These are the activations of a small neural network, seen along a few directions. Each row is one input.
Each table varies a few parts of the input and shows all the possible inputs, shuffled.
Descriptions start from the smaller parts, as in this example, which fits no table here: one of 6 places along a line, together with either a single point or one of 11 places around a ring or (one of 3 separate values, together with one of 5 places around a ring).
Shared parts are said once, and a part with two or three values counts as separate values.

Other details of the inputs shift rows strongly along three fixed directions, in all tables alike. That doesn't count.

Rows:
R1: -20	-50	13	-14	28	6	-4	34	24	0	-5	-6	33
R2: -18	-51	14	38	-40	-13	7	48	19	11	26	16	38
R3: 11	8	7	17	-31	-32	-36	-3	-7	-9	23	10	-9
R4: -13	35	-4	-20	25	29	32	-1	-13	-15	-35	-6	-8
R5: 61	21	-37	-33	1	-37	-60	-21	-1	42	29	-9	-45
R6: 15	7	8	-60	51	39	-10	-6	-18	-21	-53	-20	-9
R7: 30	43	-5	28	-44	-33	-1	-11	-2	7	33	17	-26
R8: -41	-32	-1	41	-22	-35	0	27	-4	26	32	10	16
R9: 26	-13	-2	-40	27	26	-45	-20	4	16	-16	2	-5
R10: -7	-27	-3	12	13	14	7	39	22	-8	12	-11	12
R11: -27	-33	-4	-5	30	33	28	40	34	3	15	1	27
R12: -7	1	6	-30	31	13	0	-31	-26	-6	-36	-8	10
R13: -29	-41	-11	42	-39	-22	4	41	-9	29	32	20	23
R14: 1	3	-9	-59	62	18	-1	-33	6	-1	-39	-14	1
R15: 26	-31	-10	-8	17	0	-12	34	24	7	2	-1	25
R16: 40	80	-5	-31	11	-6	-10	-59	-25	-18	-29	-7	-23
R17: -32	49	8	34	-17	0	47	-17	-41	-54	-37	-8	-2
R18: 14	-55	14	-5	26	27	-4	25	57	1	0	5	36
R19: 12	11	1	-18	28	39	0	-3	4	-30	-24	-16	-12
R20: -28	46	2	15	-3	0	49	-14	-27	-30	-17	4	6
R21: 35	40	13	-15	17	7	0	-23	-12	-20	-31	-30	-38
R22: -35	-33	4	-4	29	19	26	29	46	2	14	-4	34
R23: 82	35	-13	-16	-15	-41	-41	-18	10	37	22	3	-19
R24: 80	-19	-2	-50	47	-8	-43	0	34	19	-18	-16	8
R25: -22	3	18	2	26	34	19	-5	11	-41	-23	-13	6
R26: -56	28	29	45	-35	3	58	11	-49	-38	-29	-1	-14
R27: -41	34	-13	11	-8	7	38	-12	-36	-16	-24	3	-18
R28: -35	3	5	-17	36	61	39	3	13	-29	-24	-1	11
R29: 29	31	5	-34	12	19	-25	-23	-28	-20	-41	-8	-11
R30: 8	26	14	-31	48	27	5	-24	0	-41	-46	-34	-15
R31: -26	25	13	33	-9	13	24	-12	-8	-49	-16	4	3
R32: -10	-5	14	-28	27	29	19	-21	-25	-7	-49	-5	7
R33: 11	31	3	31	-54	-45	-22	-7	-33	-9	17	6	-9
R34: -40	-1	23	2	25	43	60	8	-3	-41	-56	-17	12
R35: -32	-41	-3	35	-28	-7	20	21	31	28	43	16	11
R36: 49	-32	2	-60	52	-1	-47	-10	17	44	-18	-16	-6
R37: -20	-17	-7	50	-35	-34	3	34	35	18	73	17	15
R38: 28	-15	-11	-25	31	-24	-24	17	42	34	20	-2	14
R39: -44	-29	-12	41	-33	-19	15	13	19	13	52	16	12
R40: 68	33	-11	-22	-20	-29	-76	-17	-15	12	8	1	-40
R41: 9	-50	6	-17	11	9	-17	5	20	27	2	6	32
R42: -24	-23	-10	50	-23	-18	15	57	9	0	25	5	16
R43: 31	30	-14	37	-44	-31	-18	10	-15	-2	17	5	-11
R44: -19	-36	-9	26	-27	-21	13	24	26	37	40	6	2
R45: 14	16	7	-30	41	54	5	-18	-4	-44	-44	-7	-1
R46: -46	27	4	22	-19	18	28	-11	-48	-19	-17	-7	-27
R47: -9	-48	-4	-13	30	36	6	38	53	9	18	20	46
R48: -65	30	17	45	-36	18	47	18	-48	-45	-16	-5	-18
R49: -14	-51	3	-12	17	19	0	44	13	-1	-6	6	40
R50: -45	51	9	43	-29	3	52	-20	-23	-42	4	18	-5
R51: -10	28	-13	36	-47	-39	-11	4	-48	19	14	3	-34
R52: -34	34	29	24	-27	17	38	-19	-42	-48	-21	-5	-30
R53: 20	15	14	27	-47	-28	-23	1	-12	3	16	10	-20
R54: -36	-61	15	-3	20	28	17	22	22	17	0	-8	22
R55: -7	57	8	25	-15	-1	18	-29	-33	-47	-29	-8	-2
R56: 44	6	17	-49	49	39	-11	-23	20	-21	-38	-24	-18
R57: 5	23	-28	25	-48	-31	-5	-7	-19	22	27	17	-9
R58: 1	11	-24	14	-29	-18	-10	-7	-7	16	37	9	-26
R59: 38	28	-28	-17	-9	-49	-47	-33	0	33	27	-12	-40
R60: 84	47	-16	-29	3	-49	-41	-20	-1	35	11	-10	-47
R61: -46	37	-9	29	-34	18	40	-21	-35	-27	-8	19	-14
R62: 17	5	-5	21	-37	-57	-31	13	-18	10	27	5	-1
R63: 9	18	5	-25	24	20	34	-9	-3	-8	-31	-2	8
R64: 68	19	-23	-18	-23	-44	-47	-31	3	46	19	4	-22
R65: 2	19	-5	35	-45	-45	-34	-24	-28	10	37	15	-19
R66: 3	-46	-10	-33	46	29	10	36	43	17	-1	9	47
R67: -4	-40	-17	-11	10	-9	-12	0	37	24	18	11	40
R68: -34	5	23	-17	28	31	17	-5	-16	-39	-34	-19	-1
R69: -68	30	13	41	-25	4	38	-20	-48	-26	-12	-7	-20
R70: 17	19	-34	14	-39	-44	-13	0	-22	31	29	13	-15
R71: -13	-53	-6	-24	36	15	18	17	36	29	-6	2	27
R72: 63	43	-12	-13	-11	-40	-30	-16	4	30	24	-13	-48
R73: 54	-16	-7	-42	55	-16	-51	6	38	13	-10	-21	6
R74: -7	-54	11	2	3	13	-8	6	20	20	16	13	22
R75: -56	13	7	42	-32	22	34	-3	-42	-20	2	8	-18
R76: 5	-60	17	-26	30	17	-12	33	36	11	4	-13	19
R77: 3	-36	8	24	-32	-31	-2	38	4	16	23	8	20
R78: -26	-13	4	54	-44	-17	25	36	32	20	52	16	9
R79: -43	-10	31	-24	31	51	18	-8	1	-44	-37	-12	14
R80: -40	13	20	-4	18	35	17	-38	-25	-25	-28	-9	-12
R81: -12	41	-17	44	-60	-47	-2	-34	-24	3	34	19	-27
R82: 109	38	-11	-15	-13	-50	-70	-25	3	27	11	-11	-30
R83: -4	-47	-15	-14	17	-17	-4	8	32	30	20	10	36
R84: 10	-53	7	-29	26	26	-30	30	31	4	13	-3	15
R85: -39	-50	1	46	-36	-24	-4	25	13	25	41	22	42
R86: 15	-4	-1	-51	36	45	-12	-28	-20	-5	-40	-6	6
R87: 38	29	-8	-52	27	4	-1	-51	-19	8	-41	-9	-22
R88: -18	-48	7	33	-29	-11	-4	21	13	28	45	10	4
R89: -15	-68	-1	-19	27	32	10	11	53	21	6	16	41
R90: 31	70	-9	-23	9	15	7	-38	-32	-21	-28	0	-22
Each input here is: one of 3 separate values, together with one of 5 places around a ring, together with one of 6 places around a ring.
The inputs of R15 and R17 match in every part but the choice among 3 separate values. If R27 is changed in the same way as R15 into R17, which row does it become?
Answer: R14
The inputs of R66 and R20 match in every part but the choice among 3 separate values. If R13 is changed in the same way as R66 into R20, which row does it become?
Answer: R12
The inputs of R1 and R26 match in every part but the choice among 3 separate values. If R65 is changed in the same way as R1 into R26, which row does it become?
Answer: R74
Which other rows does R88 become when the place on the ring of 5 takes its other values? List them by row number.
Answer: R35, R52, R56, R78
Which other rows does R34 become when the choice among 3 separate values takes its other values? List them by row number.
Answer: R42, R73
Which other rows does R29 become when the choice among 3 separate values takes its other values? List them by row number.
Answer: R2, R33

Rows:
R91: -16	56	17	6	-20	-4	-26	-48	-87	-19	-29	-3	-34
R92: -73	1	-1	-26	29	46	60	-46	13	-24	-36	9	63
R93: -60	-42	27	-60	71	92	39	-7	-20	-34	-70	-25	-14
R94: 20	-26	-22	-20	3	-4	-59	-38	33	45	36	33	-9
R95: -24	16	23	38	-2	-1	55	17	11	-38	-28	-17	-13
R96: 43	55	-14	-31	-28	-46	-76	-76	-5	30	39	0	-34
R97: 68	-3	-9	-7	19	-42	-37	25	51	9	28	-22	-12
R98: -35	34	55	14	1	50	35	-38	-47	-63	-61	-2	5
R99: -46	-32	-9	15	13	8	45	25	-17	10	-17	-17	-12
R100: -56	5	0	8	-5	5	41	-16	-59	-30	-51	9	24
R101: -5	47	21	-32	32	39	61	-6	-3	-63	-58	-4	9
R102: -56	-4	-2	21	-8	12	57	12	-33	0	-25	-29	-21
R103: -24	-41	-3	46	-85	-47	-33	11	-31	44	51	13	-6
R104: -78	47	-31	89	-81	-25	82	9	-18	12	46	56	-18
R105: 10	-80	1	-42	68	37	4	83	89	8	5	15	90
R106: 8	-71	-1	-93	87	47	-49	2	102	41	31	-21	27
R107: -75	27	55	60	-21	44	69	12	-36	-61	-23	-7	-17
R108: 91	93	-6	-19	-11	-11	-13	-26	-41	0	-24	-8	-42
R109: -44	-45	0	-39	64	80	13	-11	51	1	-5	10	-3
R110: 66	106	9	-42	8	32	-42	-57	-51	-66	-58	-44	-94
R111: 51	-68	-27	-101	94	35	-9	-3	89	62	22	10	50
R112: -13	19	8	48	-4	28	53	23	-7	-28	-18	-21	-3
R113: 75	72	-11	-70	36	36	-29	-69	-34	-57	-95	-23	-13
R114: 10	-63	-37	20	13	-29	1	31	74	68	88	3	20
R115: -5	83	-31	14	1	0	27	-56	-24	-3	-15	-3	-75
R116: 39	-9	-9	78	-95	-112	-32	23	15	32	63	33	14
R117: 92	37	-12	-11	-35	-31	-101	-27	-14	-4	16	-7	-38
R118: -61	-79	-2	73	-80	-38	-3	75	7	49	86	5	-9
R119: -26	-13	-7	-11	39	2	22	21	-13	2	-26	-28	-10
R120: 78	48	13	-41	30	-6	-32	-61	-25	-7	-57	-8	-1
R121: -39	58	-1	78	-95	-68	-10	6	-85	-5	42	-3	-84
R122: 38	35	23	28	-58	-54	-45	-30	-17	-13	13	10	-34
R123: -7	-111	41	-32	58	45	-14	61	101	-1	8	-8	39
R124: -26	-19	48	-45	60	81	20	-26	15	-79	-61	-5	36
R125: -65	-13	-15	-14	35	64	61	-44	11	-19	-47	33	38
R126: -71	-60	-8	68	-41	-31	22	52	-10	27	34	34	72
R127: 38	46	-9	-80	45	-1	-10	-25	-44	7	-58	-14	-27
R128: 69	108	-30	46	-93	-70	-17	3	-49	-9	22	5	-58
R129: -18	-20	14	3	19	60	46	-1	0	-39	-57	5	63
R130: 75	-14	-28	-29	7	-37	-78	-25	44	67	92	-2	-45
R131: -8	-5	-1	-81	65	55	23	-57	-46	-26	-107	-9	14
R132: -32	39	6	34	15	23	47	21	-8	-61	-28	-19	-2
R133: 62	-42	1	25	-40	-28	-78	22	26	37	59	13	20
R134: 85	-9	-21	-63	28	-17	-86	-72	24	50	44	7	-15
R135: -35	-48	-22	-3	31	1	20	30	81	41	49	-13	38
R136: 78	40	-41	-25	-10	-51	-45	-79	-9	40	30	14	-18
R137: -108	-53	26	41	-26	21	40	25	-34	-24	-6	18	38
R138: -51	54	10	67	-65	-35	-2	4	-80	-7	26	-5	-62
R139: 74	-4	4	-26	0	-48	-28	27	48	32	12	8	4
R140: 88	-25	3	-74	71	11	-104	17	59	8	17	-23	-13
R141: 45	-84	22	-69	82	40	-56	40	98	-3	19	-18	26
R142: -42	-59	-24	65	-72	-62	32	86	-2	64	69	37	26
R143: -37	-84	-20	-28	28	6	24	54	105	59	57	21	90
R144: 40	7	-37	82	-78	-76	-31	63	23	23	73	-8	-27
R145: 51	42	3	44	-21	-55	-13	10	-6	22	21	-17	-38
R146: -99	-36	12	5	-2	54	88	-9	-42	-29	-67	4	49
R147: 12	-63	12	28	-7	-24	13	82	60	49	45	26	63
R148: -96	49	8	77	-26	-1	84	17	-75	-32	-21	-15	-20
R149: 68	72	8	-72	49	16	-18	-79	-25	-63	-82	-15	-10
R150: -50	-7	0	78	-49	-18	38	37	-6	-40	14	33	60
R151: -94	-39	5	30	-35	26	97	49	-23	8	-13	13	36
R152: 34	32	3	26	-39	-37	-64	-6	-17	-18	30	11	-12
R153: 78	84	13	-16	-3	13	-48	-46	-43	-25	-18	-32	-83
R154: 44	-63	-3	-65	28	-7	-80	-18	1	48	0	-1	-4
R155: -55	24	5	11	3	10	54	24	-46	-2	-26	10	17
What do these inputs look like to the network?
Answer: one of 5 places around a ring, together with either one of 3 separate values or one of 4 places along a line or one of 6 places around a ring
The inputs of R143 and R106 match in every part but the place on the ring of 5. If R139 is changed in the same way as R143 into R106, which row does it become?
Answer: R123
The inputs of R134 and R111 match in every part but the place on the ring of 5. If R154 is changed in the same way as R134 into R111, which row does it become?
Answer: R142
Which other rows does R123 become when the place on the ring of 6 takes its other values? List them by row number.
Answer: R107, R110, R140, R141, R153
List by row number the other rows that have the place on the ring of 5 in common with R112.
Answer: R95, R97, R99, R102, R114, R115, R119, R132, R135, R144, R145, R148

Rows:
R156: 3	-76	36	-64	102	55	-13	34	55	-19	-52	-41	43
R157: 12	77	-27	58	-106	-85	-31	-32	-88	39	48	15	-97
R158: 2	-11	-16	-28	38	-23	-7	-11	28	33	15	-19	-7
R159: -108	-33	-3	117	-76	3	90	61	39	-21	79	45	57
R160: -92	35	26	17	-2	29	69	-41	-64	-48	-50	-20	-17
R161: 17	59	-21	-32	13	0	14	-77	-43	-5	-43	7	-7
R162: 53	4	-5	45	-47	-51	-43	28	50	16	74	10	-9
R163: 61	-40	-22	-38	-1	-48	-79	-17	11	68	33	22	17
R164: 48	-2	-7	-12	-25	-41	-65	-17	-29	20	3	8	4
R165: 35	10	-22	-14	11	-22	1	-5	19	19	4	15	30
R166: 37	74	-20	-36	19	22	17	-33	-27	-4	-28	-8	-47
R167: -95	-4	10	24	5	61	80	-21	10	-41	-9	12	28
R168: 61	29	5	-65	48	15	-9	-28	8	-23	-65	-8	15
R169: -86	-46	5	103	-96	-19	33	76	-33	15	54	25	4
R170: 10	-72	6	-55	40	34	-51	-10	59	33	16	9	25
R171: 40	48	14	-57	27	-7	-51	-48	-49	-17	-51	-41	-59
R172: -24	68	2	-3	32	5	53	-24	-12	-39	-39	-29	-25
R173: -31	89	12	47	-39	28	82	-1	-67	-55	-41	-3	-51
R174: -105	-105	41	-1	45	101	44	39	42	-49	-25	16	76
R175: -21	80	-20	-12	-7	18	46	-53	-64	-9	-37	-4	-65
R176: 44	-20	-7	33	-16	-69	-32	60	52	36	59	-8	0
R177: 101	-12	-12	-15	-12	-55	-87	10	7	36	18	-3	14
R178: 22	-72	28	-58	86	79	-30	14	64	-30	-28	-15	49
R179: 14	-79	-3	45	-39	-28	-31	95	32	45	62	15	22
The inputs of R179 and R177 match in every part but one. If R173 is changed in the same way as R179 into R177, which row does it become?
Answer: R168
What do these inputs look like to the network?
Answer: one of 4 separate values, together with one of 6 places around a ring
Which other rows does R159 become when the choice among 4 separate values takes its other values? List them by row number.
Answer: R165, R166, R172
Which other rows does R172 become when the place on the ring of 6 takes its other values? List them by row number.
Answer: R156, R158, R160, R171, R176
Which other rows does R170 become when the choice among 4 separate values takes its other values? List them by row number.
Answer: R157, R160, R163
